These are the activations of a small neural network, seen along a few directions. Each row is one input.
Each table varies a few parts of the input and shows all the possible inputs, shuffled.
Descriptions start from the smaller parts, as in this example, which fits no table here: ring(5) and (point or (values(2) and line(4)) or line(9)).
Shared parts are said once, and a part with two or three values counts as separate values.
In the rows, 128 means zero.

Other details of the inputs shift rows strongly along two fixed directions, in all tables alike. That doesn't count.

A family of inputs:
r1: [106 106 133 142 100 158 115 107 165 130 126]
r2: [ 77  78 156 130  98 193 139 122 171  98 146]
r3: [ 93  98 149 108 114 163 153 134 147 109 143]
r4: [164 115 125  78 143 127 139 142  82 150 128]
r5: [104 115 124 152 105 142 114 124 136 122 119]
r6: [137 170  74 173 154  15  91 124  54 147  97]
r7: [250 148 151  48 180  93 141 161  62 136 149]
r8: [156 158 102 137 162  61 129 138  71 143 110]
r9: [158 106 147  82 149 186 167 146 141 131 149]
r10: [132  98 169  73 130 175 135 132 148 165 139]
r11: [127  86 149 100 119 177 140 130 133 126 138]
r12: [ 90 116 143 137 103 206 154 126 200  99 148]
r13: [130 106 146 104 137 170 162 133 153 114 140]
r14: [ 68 141 124 180 103 133 131 109 166  94 126]
r15: [197  91 145  29 173 131 166 175  54 161 137]
r16: [ 59 158 115 195  90 112  76  90 175 141 110]
r17: [183 193  62 163 175  29 100 132  57 164  99]
r18: [150 128 129 109 158 111 149 135  95 131 129]
r19: [178 117 141  51 165 147 179 157 104 140 139]
r20: [249 170 133  54 179  68 135 161  49 142 141]
r21: [ 72 194  75 246 104  37  39  84 136 156  83]
r22: [ 86 182  60 250  96  39  48  83 131 138  83]
r23: [109 122 180 144  82 193 133 132 213  63 159]
r24: [ 72  88 152 126  92 191 144 126 173  98 145]
r25: [ 99 122 120 153 127 106 118 117 119 117 126]
r26: [101 125 130 152 117 153 143 127 169 105 126]
r27: [109 124 121 141 100 139 114 111 153 134 122]
Each input here is: values(3) and (point or line(8)).
The inputs of r27 and r22 match in every part but the values(3) part. If r20 is changed in the same way as r27 into r22, which row does it become?
Answer: r23
Start at r17 and move only the line(8) part, one step at a time. The first step leads to r26. Which rows follow, in order?
Answer: r8, r6, r15, r5, r22, r21
Change only the line(8) part in r18. List by row number the other rows that result.
Answer: r1, r2, r9, r10, r11, r13, r25

A family of inputs:
r28: [143 112 113  91 146 137 151 139  91 143 131]
r29: [134 153 142 152 104 168 147 129 188  48 156]
r30: [ 58 178 144 230  71 145 114 101 235  26 149]
r31: [122 160  85 175 113  84  79  98 120 141 112]
r32: [162  65 171  52 149 178 172 168 112 134 145]
r33: [135  80 159  77 150 185 173 145 143 147 135]
r34: [143 167 103 131 143  67 104 130  90 171 105]
r35: [160  94 177  33 139 175 157 151 129 154 153]
r36: [161 148 106 144 153  72  89 121  91 164 111]
r37: [ 71 115 142 134 110 160 145 115 175 126 129]
r38: [139  85 168  36 152 178 183 159 110 143 151]
r39: [146 155 114 130 138  60  97 119  76 148 114]
r40: [143 139 113 159 138  78  91 116  93 141 110]
r41: [ 89  97 130 139  90 168 134 124 157  98 134]
r42: [197 189 115 162 165  63 121 139 101  95 133]
r43: [ 96 109 146 149 108 175 125 128 178 133 124]
r44: [135  87 142  65 134 191 178 139 140 143 138]
r45: [137 148 105 133 142  55 110 132  72 141 112]
r46: [139 140  95 151 165  72 113 129  72 153 108]
r47: [143 145  99 127 127 113 116 128 110 159 112]
r48: [ 35 123 121 218  49 165  89  80 206  78 125]
What is each input in this table made of?
Answer: values(3) and (point or ring(6))
The inputs of r28 and r38 match in every part but the values(3) part. If r44 is changed in the same way as r28 into r38, which row does it become?
Answer: r37
Which other rows agree with r43 in the values(3) part? List them by row number.
Answer: r32, r33, r36, r40, r42, r46
